These are the activations of a small network on made-up records, seen along a few directions, one row for each record.
Each row is followed by the record's values for the fields Y, V, U, L.
A field that a record lacks is written none.
Other fields move the rows too, some of them a lot.
(in the rows, 500 means zero)
Random noise pushes rows far along 9 fixed directions. That doesn't count. These rows show it; they differ only by the noise:
[514 556 602 319 467 583 556 382 473 553 561 720 408 436 390 533 232 677
 430 333 434 605 344 454 460 611]
[502 655 427 439 272 434 394 659 499 348 308 683 366 445 604 615 608 726
 431 548 406 501 496 414 387 544]
[471 627 534 547 577 458 492 367 492 593 391 302 451 464 468 553 351 567
 491 626 383 491 447 385 471 515]
[458 418 561 256 366 594 560 584 457 463 429 861 483 683 607 624 450 758
 500 595 454 461 471 499 502 597]
[501 608 284 503 325 419 290 537 598 362 449 443 622 377 714 302 759 143
 498 560 417 410 464 523 358 512]
[365 418 426 509 602 561 538 478 412 429 616 415 567 703 669 445 328 371
 476 670 558 392 478 436 622 491]
[707 659 356 560 403 485 322 359 432 166 623 489 569 365 444 389 481 395
 342 322 502 539 431 437 432 555]
[444 540 551 597 569 607 640 146 440 764 402 489 391 403 394 365 286 507
 554 461 629 496 614 571 466 507]
[435 453 611 329 689 513 521 518 648 603 585 469 325 372 365 742 271 653
 368 370 562 722 308 426 456 570]
[648 337 512 432 665 525 337 489 541 275 529 445 571 507 399 811 500 679
 398 476 711 605 502 493 460 509]
[502 431 457 501 504 575 502 344 482 510 456 524 580 548 560 420 513 405
 536 578 603 425 586 579 479 518]

[498 538 405 451 412 506 463 534 456 337 659 575 556 507 609 324 465 260
 456 444 409 476 358 475 545 505] | Y is y1, V is v3, U is u1, L is l9
[673 572 297 598 471 486 534 510 608 312 320 410 372 420 517 571 690 698
 336 551 415 448 581 428 342 620] | Y is y4, V is v2, U is u3, L is l8
[594 686 603 575 315 483 473 453 328 515 313 675 345 398 342 582 423 831
 529 409 481 521 582 473 496 451] | Y is y1, V is v3, U is u4, L is l1
[425 347 495 449 546 604 414 628 357 414 618 665 540 471 479 577 336 632
 542 170 775 583 553 541 484 367] | Y is y1, V is v4, U is u3, L is l6
[416 455 508 479 419 443 570 743 567 463 467 510 522 724 638 537 686 444
 470 660 453 438 515 487 599 536] | Y is y2, V is v3, U is u2, L is l1
[415 397 495 679 614 489 605 555 471 553 449 304 460 715 547 568 552 438
 522 718 699 415 702 547 674 402] | Y is y2, V is v3, U is u4, L is l1
[339 603 495 435 431 404 459 748 655 612 344 680 241 326 592 569 562 605
 520 488 438 512 466 505 446 453] | Y is y2, V is v3, U is u3, L is none
[674 472 594 536 407 514 750 352 607 621 318 517 452 649 393 438 723 516
 510 682 431 433 650 600 561 593] | Y is y1, V is v3, U is u2, L is l1
[371 760 495 526 433 379 505 600 558 637 346 361 394 347 583 492 506 517
 502 575 324 532 412 370 403 516] | Y is y3, V is v4, U is u3, L is l9
[616 701 459 648 494 397 673 531 480 306 550 388 278 551 366 536 444 696
 275 507 379 592 500 318 611 658] | Y is y1, V is v4, U is u1, L is none
[368 508 493 516 642 464 477 526 657 704 438 460 306 364 541 536 466 432
 502 589 494 501 455 489 466 409] | Y is y2, V is v3, U is u2, L is l3
[412 527 477 387 495 440 415 580 604 557 592 467 582 518 599 389 525 192
 528 576 307 438 334 473 532 470] | Y is y2, V is v3, U is u1, L is l4
[432 813 453 621 464 321 485 575 562 532 394 219 379 418 552 521 500 423
 425 637 239 513 388 324 512 516] | Y is y5, V is v3, U is u4, L is l9
[388 495 467 403 487 487 456 580 561 536 673 518 517 369 523 372 405 308
 496 242 443 567 260 494 434 506] | Y is y1, V is v3, U is u2, L is l7
[569 584 451 646 450 454 522 532 421 356 427 438 443 596 500 507 536 544
 444 527 484 455 610 428 561 456] | Y is y2, V is v3, U is u2, L is l6
[579 535 480 437 500 503 231 519 363 220 635 569 614 423 442 609 443 604
 451 375 600 569 416 445 422 495] | Y is y3, V is v3, U is u1, L is l5
[452 581 613 569 583 448 379 402 454 717 322 306 514 269 381 568 389 571
 652 370 466 546 490 458 378 389] | Y is y1, V is v3, U is u2, L is l6
[704 586 670 476 425 411 604 376 690 678 313 336 517 398 311 567 817 457
 482 565 371 625 533 576 428 664] | Y is y1, V is v3, U is u4, L is l6
[579 484 569 445 447 422 355 607 597 497 402 424 596 444 417 653 684 525
 558 489 432 552 468 536 446 470] | Y is y1, V is v3, U is u4, L is l1
[449 660 490 550 378 433 455 521 564 558 526 420 490 366 507 298 599 245
 497 419 476 538 456 504 462 533] | Y is y3, V is v3, U is u2, L is l1
[496 586 278 644 374 423 340 566 448 367 423 473 516 376 593 400 706 407
 538 447 581 456 614 535 382 406] | Y is y1, V is v4, U is u4, L is l5
[442 674 501 737 356 485 459 332 275 552 294 515 525 502 552 325 425 561
 674 631 491 311 705 489 489 399] | Y is y3, V is v3, U is u2, L is none
[589 332 556 405 520 520 382 463 646 568 457 486 684 375 389 521 663 376
 627 276 536 570 500 639 376 451] | Y is y1, V is v3, U is u2, L is l6
[622 466 482 609 564 494 467 379 435 387 519 339 622 566 467 502 529 395
 518 573 547 466 545 526 578 445] | Y is y1, V is v3, U is u4, L is l9
[341 270 517 385 676 595 358 518 435 521 655 517 706 645 645 465 281 339
 670 571 614 373 388 546 606 346] | Y is y3, V is v3, U is u2, L is l7
[591 270 560 401 548 605 484 347 622 636 472 634 617 354 355 521 643 456
 632 317 722 548 626 786 376 536] | Y is y1, V is v3, U is u4, L is none
[546 477 551 483 683 508 478 446 561 446 710 337 532 496 422 562 427 405
 390 534 557 586 386 420 514 569] | Y is y3, V is v3, U is u2, L is l3
[595 562 665 519 677 458 311 313 474 656 282 249 677 406 365 713 431 709
 670 695 280 422 450 413 356 409] | Y is y1, V is v3, U is u3, L is l3
[445 310 487 391 557 546 694 604 658 524 613 583 377 630 537 490 515 430
 426 503 557 526 422 557 594 536] | Y is y1, V is v3, U is u2, L is l7
[554 731 562 600 436 338 568 530 673 645 373 323 257 291 358 546 663 435
 381 448 433 676 504 473 463 554] | Y is y2, V is v3, U is u4, L is l6
[490 446 542 623 726 506 633 352 509 633 571 266 422 464 357 510 455 427
 420 506 754 606 600 510 559 538] | Y is y1, V is v4, U is u1, L is l4
[511 462 462 559 562 477 481 471 603 519 450 432 456 399 489 480 556 378
 517 469 559 527 503 538 488 421] | Y is y1, V is v3, U is u2, L is l9
[447 670 448 424 376 499 421 474 439 476 587 762 406 376 534 326 346 432
 470 373 352 483 329 465 495 473] | Y is y2, V is v3, U is u1, L is l5
[700 494 547 472 523 518 468 249 484 540 468 459 735 494 404 382 495 387
 606 479 379 467 455 554 450 512] | Y is y1, V is v4, U is u2, L is l9
[532 498 499 420 426 441 328 654 452 363 461 458 722 601 578 571 582 487
 572 492 312 433 431 440 445 462] | Y is y2, V is v3, U is u2, L is l6
[773 636 559 528 432 360 364 463 623 414 220 439 524 420 367 692 746 663
 487 588 309 535 506 481 393 501] | Y is y2, V is v3, U is u2, L is l9
[441 532 426 571 678 329 350 640 522 325 646 124 497 454 516 602 336 465
 439 391 317 552 302 273 534 378] | Y is y1, V is v3, U is u2, L is none
[495 568 394 737 622 431 332 421 523 484 376 206 505 459 577 473 587 352
 584 787 541 356 630 451 497 323] | Y is y3, V is v3, U is u2, L is l3
[604 480 486 528 419 524 517 562 405 227 511 560 581 724 531 564 586 600
 461 589 555 471 588 474 578 526] | Y is y3, V is v3, U is u2, L is l9
[711 536 507 545 455 579 515 214 379 490 523 499 697 538 394 294 464 438
 551 478 381 433 524 554 446 589] | Y is y1, V is v4, U is u1, L is l8
[535 720 391 717 422 545 434 303 224 302 680 403 629 467 514 161 319 252
 505 364 548 418 528 461 536 418] | Y is y3, V is v3, U is u3, L is l9

Which values does each new row have?
[508 804 656 442 401 410 419 389 527 747 422 439 428 213 292 496 403 558
 567 351 267 623 354 425 363 535] | Y is y3, V is v3, U is u4, L is l4
[469 586 424 611 524 453 371 537 429 464 478 352 537 407 528 435 434 427
 557 419 493 474 518 435 482 343] | Y is y1, V is v4, U is u3, L is l6
[389 566 474 465 598 466 300 508 461 498 654 346 587 378 501 499 328 372
 555 423 469 530 322 429 463 418] | Y is y3, V is v3, U is u4, L is l5
[526 531 480 551 454 567 544 504 440 461 496 666 383 440 460 470 446 669
 434 365 599 547 561 512 467 522] | Y is y1, V is v4, U is u3, L is l8
[265 756 520 479 329 436 741 589 493 687 554 512 313 646 697 251 440 268
 465 794 242 402 398 366 693 597] | Y is y3, V is v3, U is u4, L is l4
[623 367 612 473 581 575 529 333 564 559 502 553 570 401 284 556 512 530
 536 260 659 642 527 630 430 515] | Y is y1, V is v3, U is u2, L is l9
[445 380 592 506 689 629 736 309 495 710 600 529 341 556 425 494 305 495
 467 609 634 511 537 550 628 519] | Y is y1, V is v3, U is u4, L is l3
[453 673 506 561 553 421 413 485 392 535 627 301 530 369 446 388 249 402
 488 319 390 549 307 345 506 471] | Y is y1, V is v4, U is u2, L is l1
[335 354 592 324 514 623 628 492 484 807 538 687 558 567 603 407 382 435
 642 523 498 465 441 610 504 563] | Y is y1, V is v4, U is u4, L is l8
[572 451 373 617 586 494 461 522 527 391 523 444 418 451 489 570 597 489
 427 541 698 531 625 514 488 451] | Y is y1, V is v4, U is u4, L is l3
[583 442 678 363 454 519 472 436 564 638 446 559 623 444 350 539 602 496
 573 433 475 577 463 610 425 575] | Y is y1, V is v3, U is u1, L is l1
[449 222 526 404 611 526 682 601 657 539 615 536 554 800 623 505 571 318
 509 704 548 411 518 603 661 510] | Y is y2, V is v3, U is u2, L is none
[669 504 490 622 431 432 467 444 592 424 373 426 507 415 392 558 759 500
 488 543 569 525 662 602 442 506] | Y is y1, V is v3, U is u4, L is none
[625 545 586 459 375 551 386 251 388 612 408 635 692 422 420 288 443 418
 701 412 358 376 472 593 441 439] | Y is y1, V is v3, U is u2, L is l1
[741 550 580 435 424 494 368 317 554 560 411 539 687 300 335 416 625 420
 594 317 431 550 492 604 356 495] | Y is y1, V is v4, U is u3, L is l6
[428 583 593 290 350 453 358 590 538 643 408 614 595 416 571 528 618 468
 625 565 352 487 401 515 398 548] | Y is y3, V is v3, U is u4, L is l4
[557 492 542 457 447 560 594 381 459 525 622 639 571 531 407 353 491 409
 479 387 547 546 510 545 543 596] | Y is y1, V is v4, U is u1, L is l4
[370 517 545 443 666 490 525 460 557 748 488 435 434 475 542 490 274 495
 574 650 294 449 338 386 522 438] | Y is y1, V is v4, U is u2, L is l3
[619 388 566 372 628 444 326 567 522 397 528 360 740 556 420 725 487 639
 532 462 407 552 325 441 430 515] | Y is y1, V is v4, U is u2, L is l7
[503 279 571 380 608 473 524 638 710 523 420 418 570 594 542 728 766 468
 504 683 573 567 504 587 511 544] | Y is y1, V is v3, U is u1, L is l9
